A small network was shown many inputs. Here are its activations along a few directions, one row for each input.
Each table varies a few parts of the input and shows all the possible inputs, shuffled.
A made-up example of a description, with smaller parts first: one of 3 separate values, together with either a single point or one of 11 places along a line or (one of 4 places along a line, together with one of 5 places around a ring).
Shared parts are said once, and a part with two or three values counts as separate values.
In the rows, 128 means zero.

Other details of the inputs shift rows strongly along two fixed directions, in all tables alike. That doesn't count.

Rows:
row 1: [140 145 122 179  96  90 108 110 108 143 149 132 136]
row 2: [ 25 152  70  73 128 121 159 127  90 122 134 184 147]
row 3: [185 116 186 127 155 199 125 107 172  99 105 115 121]
row 4: [108 114 143 165  99  93  97 133 121 145 140  98 111]
row 5: [215 138 177 111 159 175 147 112 168 111 116 111 152]
row 6: [153 132 110 164  93  93 112 149 108 148 141 123 118]
row 7: [201 114 166 106 154 186 132 129 161 111 133  95 161]
row 8: [112 103 133 163  98  97  95 145 122 134 150 104 103]
row 9: [140 126 125 146  99  74 115 146 116 150 155  98 138]
row 10: [185 101 181 123 175 198 144 116 144 128 133 103 126]
row 11: [113 105 112 165 107  89  82 134 141 130 139 101 123]
row 12: [218 133 174 109 161 171 151 117 169 108 125 114 142]
row 13: [193 112 169 130 162 199 133 102 152 111 163 111 151]
row 14: [138 119 113 155  98  99 109 153 104 157 156 104 127]
row 15: [138 115 117 177  95 103 101 144 100 142 125 126 116]
row 16: [141 121 117 145  96  81 109 154 116 142 155 100 139]
row 17: [186 110 180 127 154 200 124 115 172  93 112 120 117]
row 18: [128 117 109 173 101  83  85 130 144 121 124 120 114]
row 19: [ 24 133  77  73 135 123 160 150  84 132 106 174 123]
row 20: [154 134 112 155  85  81 105 150 120 132 131 119 140]
row 21: [126 125 124 169 103  94 111 118 106 149 175 114 138]
row 22: [133 130 123 157 100  95 111 140 103 168 146  98 135]
row 23: [152 137 117 164  97  87 118 141 108 156 141 121 117]
row 24: [ 76 136 130  47 197 175 170 104 168  99  98 151 129]
row 25: [ 45 165  71  76 131 123 166 122 100 109 115 208 138]
row 26: [133 126 116 157  94 103 104 144 102 163 140  99 141]
row 27: [127 116 129 171  92  91  98 141 126 126 135 123  94]
row 28: [200 117 174 110 170 198 149 119 152 133 140  99 139]
row 29: [ 13 140  75  73 140 101 142 128 126 119 101 161 125]
row 30: [ 76 125 137  46 177 198 166 126 149  92 101 158 122]
row 31: [ 33 153  76  77 140 103 149 122 134 107  83 181 117]
row 32: [ 24 138  83  78 134 120 160 142  83 139 101 167 128]
row 33: [101 164 127  36 198 201 207  92 141  90 111 203 138]
row 34: [ 79 131 128  40 202 177 178 107 170  95 105 156 121]
row 35: [189 121 174 129 175 178 128  93 193  99 108 112 125]
row 36: [126 102 122 167 106 103 106 149  97 151 148 108 115]
row 37: [198 121 171 108 153 182 131 122 159 118 127  90 165]
row 38: [144 135 112 176  95  93 105 123 108 132 159 139 128]
row 39: [150 132 108 165  88  99 105 148 107 148 132 123 127]
row 40: [111 109 141 163 101  90 101 137 122 142 149 102 102]
row 41: [195 110 164 125 175 183 126 105 195  89 117 118 117]
row 42: [202 113 179 131 171 194 147 112 150 118 118 121 118]
row 43: [136 120 111 156  93 105 102 152 103 157 147 104 136]
row 44: [137 132 127 148  97  77 111 142 116 152 145  94 148]
row 45: [107 110 136 164  93 101  89 136 120 140 134  99 117]
row 46: [136 122 122 177  96 101 103 136  99 147 117 121 120]
row 47: [194 115 173 126 178 178 132  96 195  96 117 116 116]
row 48: [203 134 170 135 158 201 132  89 156 106 129 130 155]
row 49: [141 115 119 176 101  97 108 145 101 142 133 127 106]
row 50: [ 24 158  99  73 134 109 165 129 115 114  90 186 101]
row 51: [ 81 125 120  43 198 182 170 115 170  88 107 157 122]
row 52: [ 24 154  96  65 139 109 172 134 116 111  98 192  92]
row 53: [214 134 170 111 152 182 139 116 166 107 110 112 157]
row 54: [136 125 129 178 102  93 111 132 100 152 124 121 115]
row 55: [157 134 114 154  90  75 112 151 120 133 140 119 131]
row 56: [ 44 175  77  59 137 114 184 137  97 136  94 190 125]
row 57: [122 127 119 170  95 104  98 117 103 147 160 111 153]
row 58: [148 139 113 165  88  97 106 140 106 154 125 118 132]
row 59: [ 23 142  89  77 140 113 169 138  84 143 106 167 122]
row 60: [122 131 125 170 101  97 107 114 104 152 166 110 147]
Description of these inputs: one of 2 separate values, together with one of 5 places around a ring, together with either a single point or one of 5 places along a line.
- Changing only the choice among 2 separate values turns row 9 into row 12. The same change can be made to row 19. Which row results? => row 15
- Changing only the choice among 2 separate values turns row 39 into row 43. The same change can be made to row 48. Which row results? => row 57
- Which other rows does row 4 become when the place on the ring of 5 takes its other values? List them by row number. => row 8, row 30, row 40, row 45
- Which other rows agree with row 31 in the choice among 2 separate values and the place on the ring of 5? List them by row number. => row 3, row 46, row 48, row 53, row 58
- Which other rows agree with row 1 in the choice among 2 separate values and the place on the ring of 5? List them by row number. => row 5, row 35, row 50, row 54, row 56
- Which other rows does row 54 become when the choice among 2 separate values takes its other values? List them by row number. => row 59
- Which other rows does row 11 become when the place on the ring of 5 takes its other values? List them by row number. => row 24, row 29, row 34, row 51
